Each row has a name. Each question is about the rows just above it.

[-0.45  6.93  0.20  8.83  2.88  2.17 -1.13 -4.91 -1.74  1.61 -8.30 -4.36
  1.17  5.69  4.15 -1.42 -7.10 -2.34] : J_702
[-4.65  6.94  0.20  8.83  2.88  2.17 -9.04 -4.95 -2.11 -6.63 -3.51 -7.71
  2.89 -5.70  0.18 -5.57  0.95  0.56] : J_178
[-8.01 -1.93  6.14  2.99  2.01  6.66  8.80 -1.16  0.24  2.80 -6.27 -6.41
  0.42  1.16  2.85  4.06  4.41 -4.03] : J_256
[ 0.62 -1.93  6.15  6.08 -8.48 -4.96 -6.30  5.12  1.08 -6.64 -3.51  7.75
  2.79 -5.69  3.60  1.48  8.88 -8.50] : J_506
[ 0.62 -4.66 -6.66  6.08 -8.48 -4.96 -6.30  5.12  1.08 -6.64 -3.51  7.75
  9.08  7.09  3.60  1.48  8.88  7.67] : J_396
[ 2.77 -1.87  7.01  0.83  4.99 -8.24  2.15 -6.01  5.98  6.91  1.32 -4.73
  3.33 -2.92 -3.08  8.35  7.92 -0.63] : J_399
[ 8.18 -8.26  0.64  9.04  2.88  2.17 -9.04 -4.96 -2.11 -6.50 -9.08 -7.18
  9.08  7.10 -7.01  6.53  1.05 -8.29] : J_663
Go on from [ 2.88  2.17 -9.04 -4.95 -2.11] to the end of its row. : [-6.63 -3.51 -7.71  2.89 -5.70  0.18 -5.57  0.95  0.56]
Count the entries of [-8.01 -1.93  6.14  2.99  2.01  6.66]: : 6
Go on from [-7.18  9.08] to the end of its row. : [ 7.10 -7.01  6.53  1.05 -8.29]
The rest of the row after [-1.93  6.14]: : [ 2.99  2.01  6.66  8.80 -1.16  0.24  2.80 -6.27 -6.41  0.42  1.16  2.85
  4.06  4.41 -4.03]
The rest of the row after [9.08 7.10]: : [-7.01  6.53  1.05 -8.29]
Go on from [6.94 0.20 8.83 2.88 2.17] to the end of its row. : [-9.04 -4.95 -2.11 -6.63 -3.51 -7.71  2.89 -5.70  0.18 -5.57  0.95  0.56]
The rest of the row after [-6.01  5.98  6.91]: : [ 1.32 -4.73  3.33 -2.92 -3.08  8.35  7.92 -0.63]

